Each row below holds a small network's activations on one input, seen along a few directions.
Each table varies a few parts of the input and shows all the possible inputs, shuffled.
A made-up example of a description, with smaller parts first: one of 2 separate values, together with either a single point or one of 9 places around a ring or (one of 4 places along a line, together with one of 8 places around a ring).
Shared parts are said once, and a part with two or three values counts as separate values.
In the rows, zero is written as 128.

A family of inputs:
x1: [ 96 111 114  95 173 117 124 141 101 136 132 101 154 172 148 195 157]
x2: [127  80 146 125 105 116 146 160 163 111 107 213 175  96 198 106  80]
x3: [ 48  61 142 129 104 154 132 119  84  81 108 108 130 119 156  82 189]
x4: [146 101 130 120 104 116 107 127 143 119 105 206 177 145 139 201 105]
x5: [ 66 121 129 156  80 105 112 145  94 116 149 116 102 154  81 122 187]
x6: [132  81 137 125 119 114 125 187 134 118 152 192 127  83 198  78  82]
x7: [ 65  83 117  94 196 139 161 139  92 116 116 128 165 156 193 133 149]
x8: [ 38  84 148 163 107 132 133 138  85  94 132 139 117 134 122  55 170]
x9: [103 147 134 128  87 144 149  62  98 118 149  62 119 134 110 118 182]
x10: [203 151 113 123 137 157 131  95 205 164  52 163 136 135 108 165  97]
x11: [152 112 125 128  97  87  91 184 144 133 174 158 114 108 154 141  85]
x12: [ 87  81 119 108 179 139 145 122 113 107  98 201 195 131 179 151 130]
x13: [159 125 120 131 119 163 135  89 152 131  81  44  78 132  80 110 194]
x14: [103 153 141  80 140 146 151  77 102 117 152  37 133 143 132 131 155]
x15: [ 98 139 118 172  88  95  95 188  92 109 166 140 107 134  89 116 143]
x16: [159 131 124  84 171 169 150 107 159 142  86  24  90 141  99 129 172]
x17: [164 155 101  95 211 147 138 103 157 156  80  55 114 166 121 152 145]
x18: [189 168 113 160 153 137 119 160 151 177 134 107  49 100  77 114  90]
x19: [134 164 116 158 118 135 125 107 150 136  97  70  61 149  54  79 175]
x20: [110 103 122 118 161 117  95 114 123 120 120 165 186 150 133 210 125]
x21: [ 79  95 140  83 131 143 123 143 103 123 132  65 131 143 128 169 179]
x22: [155 179 139 154 125 111 119 132  88 142 196 127  95  98 109 113  78]
x23: [145 158 130 114 168 129 134  57 123 130 136 147 189 142 132 177 110]
x24: [167 183 101 174 125 129 121 154 151 141 117  98  66 128  59  79 136]
x25: [ 87 105 123 150 139 112 120 189  77 103 163 171  98  95 161  83  90]
x26: [ 77 108 126 170 108 126 141 195  83 106 146 176 120 110 129  58 144]
x27: [ 91  82 137 130  83 129 109 123  93  99 130  86 119 138 110 148 202]
x28: [133 157 137  98 184 134 148  78 101 143 146  80 162 159 144 157 133]
x29: [219 160 117 129 128 132 112 157 204 183 115 122  75  90 122 104  81]
x30: [147 111 134 127  83  89 112 156 173 126 130 180 162 121 155 169  83]
x31: [207 153 132 137 120 135 120 119 234 169  76 133 125 106 120 129  66]
x32: [173 165 153 132  88 118 146 100 179 159 144 162 168 103 147 139  63]
x33: [106  76 125 121 128 134 147 120 138  95  96 226 185 137 185 141  93]
x34: [159 165 130 118 110 126 134  63 145 125 121 177 178 141 142 166  81]
x35: [101 175 138 152  88 113 138  84  90 113 162  94 106 147  83  83 167]
x36: [178 165 144 133 102 115 125 127 150 166 188 141 120  90 147 111  65]
x37: [127 130 128 149 115  94  81 196  82 127 172 151  91 103 114 143 102]
x38: [143 191 130 167  91 116 143 139  92 135 178 132 113 117  83  86 137]
x39: [ 48  67 146  82 156 161 147 138  91  92 113  88 143 128 175 101 167]
x40: [198 145 100 109 196 143 136  88 178 145  69 134 144 144 106 174 131]
- What is each input in this table made of? => one of 4 places along a line, together with one of 10 places around a ring
- The inputs of x15 and x26 match in every part but the place on the line of 4. If x20 is changed in the same way as x15 into x26, which row does it become? => x12
- Change only the place on the line of 4 in x17. List by row number the other rows that result. => x1, x7, x28
- Start at x24 and move only the place on the ring of 10, one step at a time. The first step leads to x18. Which rows follow, in order? => x29, x31, x10, x40, x17, x16, x13, x19

A family of inputs:
x41: [ 91  99 129 150 116 115 104 165  96 113 144 158 125 127 125 128 135]
x42: [125 128 134 109 151 117 135 123 110 124 152 155 166 128 168 146  97]
x43: [161 178 128 151 104 132 133  93 125 141 137 100 100 130  70 114 149]
x44: [171 132 127 120 123 129 109 108 189 150 100 158 151 125 143 169  79]
x45: [ 37  70 144 107 122 137 135 139  84  94 132  98 146 142 159 117 182]
x46: [153 176 125 125 131 136 146  77 131 139 119  87 130 153  84 140 160]
x47: [ 41  84 142 141 106 133 144 154  85  93 136 123 128 131 143  69 175]
x48: [137 138 132 136 129 114 146 137 108 120 158 178 144 109 152 106  93]
x49: [188 144 121 140  99 120 127 130 188 143 106 178 129 106 128 132  80]
x50: [170 144 112 103 169 144 126 123 162 153 104  72  97 130 119 143 125]
x51: [ 92  92 126 118 137 119 119 148  99 108 128 143 151 143 139 163 150]
x52: [170 151 116 136 148 139 111 140 159 158 120  86  70 114 105 109 111]
- The inputs of x45 and x47 match in every part but one. If x51 is changed in the same way as x45 into x47, which row does it become? => x41
- What is each input in this table made of? => one of 2 separate values, together with one of 6 places along a line
- Change only the choice among 2 separate values in x42. List by row number the other rows that result. => x48

A family of inputs:
x53: [ 78  99 133 140 142 131 125 149 112 122 130 121 121 133 143  94 146]
x54: [205 171 126  93 155 133 134  89 194 166 105  96 138 127 128 165  85]
x55: [189 166 110 146 117 134 129 109 203 156  87 128 114 134  86 125 115]
x56: [ 96  98 128 129 112 115 126 169 114 106 136 131 122 121 150  97 144]
x57: [ 88 102 143 130 103 122 135 131 115 116 146 163 158 118 159 132 119]
x58: [ 91  94 127 124 145 131 126 130  84 109 135 134 151 142 132 156 167]
x59: [200 184 116 113 148 123 124 109 188 166 112  76 112 138 107 157 109]
x60: [ 96 117 147 144  88 129 127 147  98 118 158 130 118 115 122 113 147]
x61: [ 92 126 142 139  97 120 119 112  81 105 155 117 127 132 116 118 151]
x62: [101  82 125 124 121 122 115 173 112 103 129 147 126 118 153 125 131]
x63: [ 80  78 127 132 150 139 114 153 108 117 125 136 125 130 149 121 134]
x64: [ 83 108 129 131 135 120 139 121  88 112 142 119 143 149 128 128 177]
x65: [ 84 117 127 126 133 144 143 135  85 109 129  99 113 129 122 102 162]
x66: [ 79 118 127 123 143 132 141 147  97 111 122 112 131 144 131 111 160]
x67: [ 92  97 135 137 106 117 112 157 109 120 141 160 136 125 137 147 131]
x68: [ 93 114 140 131 130 137 141 115  78 109 150 107 128 132 117 122 182]
x69: [219 199 110 141 139 102 124 132 172 167 134 139 106 118  99 126  76]
x70: [226 205 118 142 131 117 129 118 161 167 143 130  83 109  93 119  80]
x71: [195 151 109 136 125 138 116 107 199 159  72 148 113 130  94 152 105]
x72: [225 187 107 134 148 110 112 132 171 169 126 159 105 114 108 154  67]
x73: [ 81  97 121 116 151 141 130 151  93 106 117 128 135 141 136 138 149]
x74: [195 156 120 132 124 144 140  87 205 154  78 145 139 125 114 136  91]
x75: [194 169 120 148 111 145 132  97 191 153  92 114  94 121  78 118 118]
x76: [ 87 125 140 132 106 115 115 129  92 106 153 131 149 143 122 126 154]
x77: [ 92 118 140 144  96 114 124 158 107 123 148 143 138 127 132 121 143]
x78: [ 84  88 139 121 146 148 133 133 115 118 128 140 150 121 171 104 130]
x79: [ 90  98 139 116 143 131 151 101  93 110 137 139 168 140 152 139 152]
x80: [225 189 118 130 146 115 136 112 175 162 132 156 131 112 128 139  53]
x81: [ 91 116 147 118 111 126 125 107  95 103 146 150 174 135 153 138 133]
x82: [100 101 133 128 102 125 129 158 103 105 145 118 105 106 138  88 146]
x83: [204 166 112 101 155 130 111 109 185 168 102  97 112 135 113 183 100]
x84: [202 183 118 111 137 136 127  98 174 163 122  62  96 123  98 147 112]
x85: [ 88 106 135 129 115 117 105 128  89 102 143 146 149 144 130 154 138]
x86: [ 78 102 131 107 148 141 153 123 102 106 120 134 152 140 158 120 137]
x87: [ 84  98 134 142 132 142 127 137 101 120 137 107 104 119 134  85 148]
x88: [100  86 137 116 119 122 139 145 121 104 131 151 143 117 174 108 116]
- What is each input in this table made of? => one of 4 places along a line, together with either one of 3 separate values or one of 6 places around a ring
- The inputs of x74 and x55 match in every part but the place on the line of 4. If x54 is changed in the same way as x74 into x55, which row does it become? => x59

A family of inputs:
x89: [ 27  27 130 128 155 145 107 154  71  85 113 157 151 139 168 153 155]
x90: [ 24  39 126 151 128 122 109 205  62  95 158 170 135 115 164 115 160]
x91: [202 182 105 147 113 108 118 139 145 163 143 102  71 131  66 162 122]
x92: [ 49  67 148  92 132 162 128 121  78  98 123  73 109 128 148 109 188]
x93: [185 174 136 144  74 112 109 133 187 150 135 167 132 102 116 134  57]
x94: [ 32  83 160 119 109 133 160  91  56  83 151 152 205 152 155 127 188]
x95: [204 145 112 118 139 135 148  94 209 148  67 150 146 127 135 134 109]
x96: [ 11  34 129 133 127 133 117 146  93  92 101 163 176 157 170 135 191]
x97: [ 25  50 126 129 167 111 113 195  68  85 136 148 158 153 175 133 149]
x98: [ 39 100 152 109 144 103 150 134  26  77 189 138 177 151 168 121 155]
x99: [189 194 122 167 114 137 127 111 176 166 114 126  82 119  83  77  92]
x100: [195 178 117 122 176 171 135  74 177 176  93  98 103 123 100 137  94]
x101: [ 36  98 164 153  73 108 135 131  28  72 186 176 157 127 139  82 161]
x102: [ 48  82 155 116 134 145 142  96  27  81 162 144 181 133 162 144 161]
x103: [ 41  85 153 138  74 133 125 160  80  87 145 101  95 117 124  52 184]
x104: [188 153 134 111 108 120 115  81 205 158 103 140 171 134 143 170  93]
x105: [ 11  47 129 169  95 115 103 190  73  75 138 186 134 126 147  94 157]
x106: [207 171 105 105 176 122 150 147 185 150 101 141 128 121 138 135  72]
x107: [ 43  90 149 139 105 115 146 145  18  88 206 156 157 112 162 107 163]
x108: [188 178 109 130 116 125 131  83 179 159  87  95 119 167  66 183 150]
x109: [192 196 111 123 185 131 142 113 174 171 116  88 102 143 112 117  86]
x110: [201 166 114 151 105 127 141 146 191 140  99 177 107  96 108  98  74]
x111: [193 156 130  98 132 140 112  93 185 162 113 139 147 113 139 192  60]
x112: [206 197 106 119 157  97 106 123 146 154 131  82 105 157  77 172 130]
x113: [199 184 116 151 148 143 139 126 168 182 135 108  82 107  98 101  91]
x114: [ 57  75 144 129 105 134 132 173  67 105 159  79  90 109 149  76 183]
x115: [212 140 107 108 166 144 138  99 188 142  83 145 118 106 135 151  80]
x116: [193 197 114 163  86 113 110 129 156 148 124 121  85 131  40 141 124]
x117: [193 178 126  97 141 102 113 131 177 162 135 130 147 134 152 169  57]
x118: [ 44  93 134  96 146 135 137 164  76  95 149  61 123 134 156  91 185]
x119: [199 154 128 130 106 102 109 138 175 158 160 145 122  96 142 151  60]
x120: [ 35  67 147 106 108 151 151 117 108  95 109  75 135 146 143  96 208]
x121: [206 176 110 120 149 136 105  85 154 154 108  91 104 136  63 194 133]
x122: [218 149 109 135 137 118 136 150 175 152 123 157  98  91 135 113  81]
x123: [190 174 121 135 151 151 139  62 198 172  83  99 128 144 104 116 126]
- The inputs of x118 and x92 match in every part but one. If x106 is changed in the same way as x118 into x92, which row does it become? => x115
- What is each input in this table made of? => one of 5 places along a line, together with either one of 3 separate values or one of 4 places along a line
- Change only the place on the line of 5 in x97. List by row number the other rows that result. => x89, x90, x96, x105
- Change only the choice among 3 separate values in x105. List by row number the other rows that result. => x101, x103
- Start at x104 and move only the place on the line of 5, one step at a time. The first step leads to x111. Which rows follow, in order? => x117, x119, x93

A family of inputs:
x124: [182 174 121 153 113 123 125 119 158 152 128 126 100 121  89 114 113]
x125: [ 77 121 139 121 128 123 128 125  60 105 164 103 136 143 125 132 167]
x126: [191 136 122 123 132 106 118 132 189 148 118 220 176 112 171 172  36]
x127: [177 169 124 114 140 146 144  80 160 149 109  88 117 130 110 131 124]
x128: [ 76 103 136 152  96 123 124 150  84 104 146 135 121 128 114 104 168]
x129: [ 63  72 129 113 150 154 129 129 109 108  96 102 137 147 139 133 179]
x130: [ 84  66 140 124 117 108 115 158 115 101 138 231 199 119 198 159  85]
x131: [ 80  98 133 145 110 120 126 177  87 105 155 131  99 111 138  79 143]
x132: [170 142 111 112 165 152 132 103 183 154  77  91 115 140 112 146 130]
x133: [183 193 122 119 144 121 128  97 133 151 146  90 114 136  97 147 116]
x134: [ 68  99 141 117 126 144 144 111  89 106 131 101 143 141 138 117 176]
x135: [186 162 116 144 115 117 120 155 170 153 129 118  80 107 106 102  99]
- What is each input in this table made of? => one of 2 separate values, together with either a single point or one of 5 places along a line
- The inputs of x133 and x125 match in every part but the choice among 2 separate values. If x135 is changed in the same way as x133 into x125, which row does it become? => x131
